These are the activations of a small neural network, seen along a few directions. Each row is one input.
In each table, some parts of the input vary, and every possible input appears once, in random order.
Descriptions start from the smaller parts, as in this example, which fits no table here: ring(5) and (point or (values(2) and line(4)) or ring(11)).
Shared parts are said once, and a part with two or three values counts as separate values.
In the rows, 128 means zero.

Other details of the inputs vary at random and push rows far along two fixed directions, the same in every table; ignore that.
To show where, the next rows are all for the same input, with only those details redrawn:
[122 124 143 131 139 161 116 126 117 143 116 136 122]
[104 118 174  99 111  90 138 155 155  87  97  70  80]
[113 112  83 194 100  88 173 136  99 145 161 149 136]

A family of inputs:
x1: [110 152 134 120 134 166 119 119 143 149 123 149 130]
x2: [130 116 141 134 137 167 116 131 111 135 104 130 127]
x3: [ 98 106 115 152  86  13 203 159 149  84 150  84  83]
x4: [135 128  90 175 102  68 144 131  88 127 165 147 157]
x5: [103 117 173 100 118  87 142 150 163  86 101  74  78]
x6: [142 105 134 132 146 170 122 130 118 136 106 125 127]
x7: [135  89  66 195 107  91 185 133 105 141 156 142 137]
x8: [119 150 118 108 147 173 133  97 166 157 139 148 127]
x9: [128 156  68 162 101  79 155 122 123 140 189 171 162]
x10: [ 98 144 158  81 110  99 147 151 190  90 111  81  81]
x11: [136 109 135 135 141 166 120 134 111 137 105 128 129]
x12: [159 117 129 115 145 139 104 115 120 127 121 131 144]
x13: [122 124 143 131 139 161 116 126 117 143 116 136 122]
x14: [147 130 144 118 137 141  93 124 107 123 117 132 147]
x15: [127 134 172  79 123  64 122 139 159  75 118  80  94]
x16: [156 108  75 169 113  68 164 128 109 121 166 138 153]
x17: [152 124 137 119 140 139  98 126 107 125 118 131 149]
x18: [150 102 124 130 151 167 134 125 130 137 112 125 123]
x19: [125  99 143  97 102 111 148 173 147  73  80  41 101]
x20: [127 167 136 107 133 142  96 113 136 137 137 154 148]
x21: [160 120 117 113 131 164  98 135 106 121 111 114 163]
x22: [139 139 144 116 145 131  96 113 121 130 132 143 141]
x23: [119 146 122 118 146 173 129 107 156 154 134 152 124]
x24: [138 162 124 104 143 147 105  99 149 142 148 158 145]
x25: [111 156 124 120 143 173 120 116 145 157 131 150 131]
x26: [140 139 145 116 137 134  93 119 113 130 128 139 142]
x27: [136 167 119  94 144 147 110  89 158 143 153 152 146]
x28: [118 161  74 163 102  71 153 120 122 142 187 163 160]
x29: [127 123 140 134 138 165 114 129 109 140 110 134 126]
x30: [140 114 167  85 118  74 120 151 150  69 100  65 105]
What is each input in this table made of?
> values(2) and (point or line(5) or line(9))
The inputs of x26 and x13 match in every part but the values(2) part. If x30 is changed in the same way as x26 into x13, which row does it become?
> x6

A family of inputs:
x31: [122 137 136 119 122 108 130 131 148 128 134 133 119]
x32: [124 140 132 125 135 131 130 142 137 119 127 133 124]
x33: [138 120 139 117 122 136 118 139 120 119 111 112 124]
x34: [128 117 141 120 121 131 125 134 117 119 118 107 120]
x35: [142 120 160  88 170 218  89 111 131 145  92 124 126]
x36: [129 134 139 125 132 118 129 135 139 123 121 134 126]
x37: [119 116 131 137 120 112 130 135 114 120 126 107 130]
x38: [137 118 140 130 131 126 124 127 127 122 121 132 119]
x39: [134 134 145 112 140 117 108 135 131 110 116 118 133]
x40: [125 126 126 137 130 135 133 145 125 129 127 134 117]
x41: [123 135 129 115 113 111 130 126 125 116 127 107 120]
x42: [132 119 142 123 125 142 119 126 130 123 108 122 122]
x43: [106 142 130 123 123 131 137 133 139 128 129 118 115]
x44: [144 135 143 109 133 122 115 135 129 110 120 122 129]
x45: [134 127 124 150 166 234  90  96  92 193 119 189 162]
x46: [111 138 141 118 124 130 128 121 142 133 116 118 116]
x47: [112 143 126 118 115 128 133 139 146 124 134 121 122]
x48: [117 136 149 108 122 122 127 113 144 118 116 110 114]
x49: [131 131  72 195 120 105 160  98  95 166 184 188 156]
x50: [134 153 190  57 169 235  53 106 156 151  77 133 126]
x51: [140 131  60 190 119 111 154 109  77 168 188 186 164]
x52: [126 134 143 118 126 136 122 133 142 124 107 124 129]
x53: [112 125 129 137 126 146 137 137 122 134 125 125 120]
x54: [136 135 133 106 119 106 122 132 133 112 137 121 124]
x55: [135 124 117 124 126 124 140 130 144 114 121 114 133]
x56: [128 134 126 110 107 110 124 132 132 113 131 114 129]
x57: [127 117 145 130 132 123 130 121 126 123 125 127 115]
x58: [138 133 143 121 132 119 124 124 137 114 124 133 127]
x59: [110 142 130 127 131 118 140 134 138 127 139 127 110]
x60: [132 131  64 188 103 115 156 105 102 167 180 185 172]
x61: [127 133 141 114 130 121 111 136 131 111 111 111 137]
x62: [122 125 124 136 122 144 134 144 125 129 121 127 122]
x63: [115 137 139 125 130 112 134 123 140 131 129 129 111]
x64: [135 116 143 119 129 122 126 135 118 117 124 113 115]
x65: [118 122 107 129 116  98 160 125 144 118 135 105 120]
x66: [160 130 121 145 176 220  74 104  84 181 126 185 171]
x67: [138 135 142 108 125 130 114 135 129 111 112 114 132]
x68: [130 136 144 110 124 107 125 121 147 116 135 128 119]
x69: [125 116 137 133 130 108 127 134 115 119 129 113 125]
x70: [125 124 108 122 110 101 153 130 150 116 138 108 127]
x71: [121 133 136 119 130  97 124 128 128 115 133 111 123]
x72: [120 118 141 135 135 133 128 129 125 136 121 133 115]
x73: [129 119 137 133 132 131 124 136 128 133 116 135 117]
x74: [121 120 101 140 120  75 170 128 142 119 150 112 118]
x75: [137 133  69 181 126 115 133 114  89 164 181 185 177]
x76: [137 122 108 138 128  98 151 133 140 116 136 123 131]
x77: [113 132 130 123 119 101 127 128 127 116 129 104 128]
x78: [121 139 132 121 127 143 128 141 138 120 118 125 128]
x79: [128 122 101 134 114  77 163 133 147 117 153 117 125]
x80: [139 106 102 149 119  99 157 139 129 121 139 121 123]
x81: [122 118 148 124 127 141 124 120 127 124 112 118 119]
x82: [128 105 112 143 125 102 158 133 131 121 139 115 118]
x83: [118 133 128 116 115 103 120 133 133 113 130 109 134]
x84: [136 110 109 138 115 120 149 136 132 119 126 112 125]
x85: [116 125 131 139 134 135 138 138 122 133 133 132 115]
x86: [125 120 139 128 126 147 120 135 130 134 105 126 122]
x87: [129 118 129 133 120 115 124 140 118 119 119 111 132]
x88: [133 134 147 112 127 135 118 124 141 114 110 122 130]
x89: [116 144 128 121 125 118 134 140 145 124 142 130 117]
x90: [168 129 123 135 172 228  78 105  84 179 124 187 163]
The inputs of x72 and x45 match in every part but one. If x85 is changed in the same way as x72 into x45, which row does it become?
> x53
The inputs of x88 and x58 match in every part but one. If x77 is changed in the same way as x88 into x58, which row does it become?
> x71
What is each input in this table made of?
> values(2) and ring(5) and (point or line(5))
Which other rows does x74 become when the values(2) part takes its other values? List them by row number.
> x65
Which other rows does x84 become when the values(2) part takes its other values? List them by row number.
> x80
Which other rows does x90 become when the line(5) part takes its other values? List them by row number.
> x38, x40, x66, x73

A family of inputs:
x91: [ 87 125 138 109  93  64 184 157 186  88 120  72  73]
x92: [132 114 121 158 141 165 124 119  98 158 126 157 139]
x93: [113 135  78 187  82  16 175 136 109 117 188 145 145]
x94: [122 163 202  45 149 150  71 119 172 104  96 103 102]
x95: [138 140 213  60 145 145  50 138 125  90  74  89 115]
x96: [ 93 114  78 211  80  35 200 147 102 130 176 141 125]
x97: [147  96 105 151 144 181 133 126 107 151 115 134 141]
x98: [108 141 118 145 138 168 135 114 128 165 140 162 125]
x99: [127 114 134 167 132 160 108 134  69 154 121 155 143]
x100: [136 115 105 145 142 181 139 120 124 154 124 146 136]
x101: [129 124 130  91  96  47 163 151 179  63 123  59 103]
x102: [128 161 113 125 139 148 114 103 134 157 155 168 148]
x103: [155 135 113 135 143 143 104 107 102 146 144 161 163]
x104: [ 82 125 154 119  91  48 169 156 164  86 124  77  72]
x105: [168 115  98 127 146 164 115 115 111 140 130 138 165]
x106: [168 122 106 136 146 153 108 115 101 141 138 153 165]
x107: [144 104 114 159 145 172 125 128  98 154 120 148 141]
x108: [127 160 183  36 152 165  88 119 193 106  93  95 104]
The inputs of x107 and x106 match in every part but one. If x97 is changed in the same way as x107 into x106, which row does it become?
> x105
What is each input in this table made of?
> values(2) and (point or ring(8))
